A small network was shown many inputs. Here are its activations along a few directions, one row for each input.
Each table varies a few parts of the input and shows all the possible inputs, shuffled.
Descriptions start from the smaller parts, as in this example, which fits no table here: one of 6 places along a line, together with either a single point or one of 11 places around a ring or (one of 2 separate values, together with one of 8 places around a ring).
Shared parts are said once, and a part with two or three values counts as separate values.
In the rows, 100 means zero.

Other details of the inputs vary at random and push rows far along two fixed directions, the same in every table; ignore that.

Table:
R1: [83, 118, 92, 101, 127, 81, 153, 89, 94, 137, 106, 69, 110]
R2: [116, 98, 114, 116, 80, 115, 45, 102, 99, 70, 84, 121, 83]
R3: [106, 109, 41, 152, 103, 107, 84, 83, 56, 71, 57, 71, 98]
R4: [73, 86, 138, 37, 92, 89, 113, 118, 114, 109, 125, 131, 102]
R5: [84, 109, 97, 106, 109, 84, 153, 81, 93, 132, 95, 73, 116]
R6: [80, 116, 80, 111, 101, 80, 116, 81, 69, 113, 90, 72, 108]
R7: [92, 114, 93, 94, 119, 88, 156, 86, 86, 124, 102, 74, 106]
R8: [96, 107, 92, 97, 118, 84, 167, 88, 94, 130, 106, 74, 114]
R9: [93, 69, 87, 96, 84, 119, 53, 119, 85, 68, 90, 133, 86]
R10: [117, 96, 138, 88, 97, 92, 100, 120, 138, 106, 129, 137, 99]
R11: [115, 108, 83, 133, 92, 105, 50, 103, 99, 73, 93, 109, 91]
R12: [102, 110, 47, 163, 116, 111, 82, 89, 66, 82, 52, 62, 98]
R13: [76, 118, 98, 97, 113, 85, 153, 77, 86, 135, 97, 68, 110]
R14: [80, 94, 76, 83, 117, 99, 154, 93, 95, 139, 105, 65, 121]
R15: [118, 105, 110, 101, 94, 106, 80, 105, 100, 81, 103, 107, 90]
R16: [104, 100, 128, 73, 98, 73, 92, 125, 105, 98, 121, 147, 100]
R17: [102, 113, 99, 103, 109, 92, 148, 87, 110, 125, 119, 68, 111]
R18: [118, 97, 115, 120, 82, 122, 54, 99, 110, 73, 81, 127, 82]
R19: [113, 97, 116, 117, 86, 108, 85, 96, 116, 93, 94, 113, 97]
R20: [114, 100, 105, 116, 75, 107, 40, 99, 97, 68, 90, 126, 86]
R21: [97, 122, 80, 108, 101, 89, 113, 83, 88, 104, 113, 67, 103]
R22: [105, 110, 126, 87, 102, 88, 94, 112, 116, 107, 125, 110, 95]
R23: [71, 103, 90, 83, 102, 98, 134, 81, 114, 137, 115, 52, 110]
R24: [64, 100, 82, 83, 107, 97, 149, 88, 94, 137, 98, 61, 114]
R25: [107, 98, 153, 42, 100, 74, 122, 124, 106, 107, 131, 144, 98]
R26: [109, 99, 47, 170, 115, 116, 97, 87, 82, 88, 53, 72, 103]
R27: [110, 79, 126, 59, 94, 106, 94, 117, 135, 107, 127, 126, 104]
R28: [127, 79, 96, 105, 99, 132, 51, 121, 114, 66, 92, 120, 103]
R29: [128, 96, 111, 123, 93, 121, 49, 115, 119, 69, 88, 137, 80]
R30: [108, 96, 95, 123, 91, 108, 64, 100, 76, 74, 63, 113, 89]
R31: [81, 98, 45, 143, 98, 130, 66, 71, 88, 78, 65, 47, 95]
R32: [78, 82, 134, 38, 89, 85, 100, 110, 122, 116, 159, 120, 96]
R33: [106, 78, 139, 38, 108, 95, 116, 137, 117, 109, 130, 145, 117]
R34: [129, 96, 127, 95, 90, 115, 73, 114, 117, 74, 104, 140, 83]
Each input here is: one of 2 separate values, together with either one of 5 places along a line or (one of 3 separate values, together with one of 4 places along a line).
The inputs of R1 and R29 match in every part but the choice among 2 separate values. If R14 is changed in the same way as R1 into R29, which row does it become?
> R27
Which other rows does R3 become when the choice among 2 separate values takes its other values? List them by row number.
> R21
Which other rows does R19 become when the choice among 3 separate values takes its other values? List them by row number.
> R10, R17

Table:
R35: [132, 102, 105, 111, 95, 104, 59, 119, 102, 66, 92, 133, 94]
R36: [102, 116, 68, 159, 105, 110, 70, 83, 84, 89, 71, 66, 94]
R37: [93, 131, 61, 131, 117, 88, 119, 78, 72, 114, 91, 45, 110]
R38: [66, 98, 122, 41, 95, 84, 129, 101, 106, 125, 142, 90, 100]
R39: [104, 86, 110, 106, 90, 107, 77, 113, 90, 73, 68, 152, 87]
R40: [105, 77, 83, 99, 98, 134, 67, 105, 106, 76, 94, 100, 91]
R41: [112, 101, 128, 102, 77, 101, 74, 95, 115, 83, 100, 130, 80]
R42: [98, 113, 156, 59, 105, 68, 125, 114, 132, 130, 151, 118, 107]
R43: [52, 98, 96, 59, 96, 77, 138, 92, 101, 140, 135, 73, 116]
R44: [113, 85, 121, 93, 100, 105, 95, 119, 103, 88, 77, 142, 99]
R45: [123, 76, 109, 107, 102, 117, 85, 124, 109, 80, 71, 151, 93]
R46: [106, 87, 121, 92, 98, 103, 91, 116, 96, 90, 76, 144, 95]
R47: [85, 128, 111, 96, 102, 83, 147, 70, 105, 142, 117, 55, 108]
R48: [100, 108, 64, 136, 105, 98, 109, 83, 61, 89, 74, 78, 99]
R49: [128, 89, 112, 106, 91, 106, 69, 117, 85, 68, 80, 144, 90]
R50: [68, 107, 86, 73, 113, 100, 139, 83, 96, 130, 120, 42, 115]
R51: [103, 117, 79, 122, 101, 90, 90, 93, 81, 88, 94, 92, 95]
R52: [130, 99, 107, 103, 102, 100, 80, 121, 114, 79, 108, 133, 94]
R53: [99, 68, 98, 80, 91, 118, 73, 117, 121, 91, 109, 127, 101]
R54: [75, 82, 135, 29, 94, 83, 123, 116, 128, 129, 147, 116, 118]
R55: [67, 104, 109, 50, 106, 91, 134, 92, 100, 135, 132, 66, 109]
R56: [95, 116, 62, 160, 103, 104, 73, 79, 81, 85, 74, 67, 88]
R57: [112, 102, 137, 85, 104, 89, 102, 119, 132, 112, 137, 129, 97]
R58: [133, 88, 109, 108, 95, 108, 76, 119, 92, 67, 80, 138, 96]
R59: [90, 126, 79, 125, 113, 98, 160, 64, 108, 141, 110, 31, 113]
R60: [106, 121, 59, 163, 102, 119, 103, 60, 90, 99, 65, 37, 103]
R61: [122, 90, 127, 75, 104, 87, 125, 123, 110, 102, 119, 135, 102]
R62: [82, 86, 46, 131, 94, 125, 67, 85, 80, 88, 67, 64, 106]
What do these inputs look like to the network?
> one of 4 places along a line, together with either one of 2 separate values or one of 5 places along a line
The inputs of R61 and R48 match in every part but the place on the line of 4. If R59 is changed in the same way as R61 into R48, which row does it become?
> R41
Which other rows does R38 become when the choice among 2 separate values takes its other values? List them by row number.
> R43
Which other rows agree with R42 in the place on the line of 4? List them by row number.
> R35, R44, R50, R54, R58, R60
Which other rows does R44 become when the place on the line of 4 takes its other values? List them by row number.
> R39, R45, R46
Which other rows does R47 become when the place on the line of 5 takes its other values? List them by row number.
> R36, R37, R46, R49
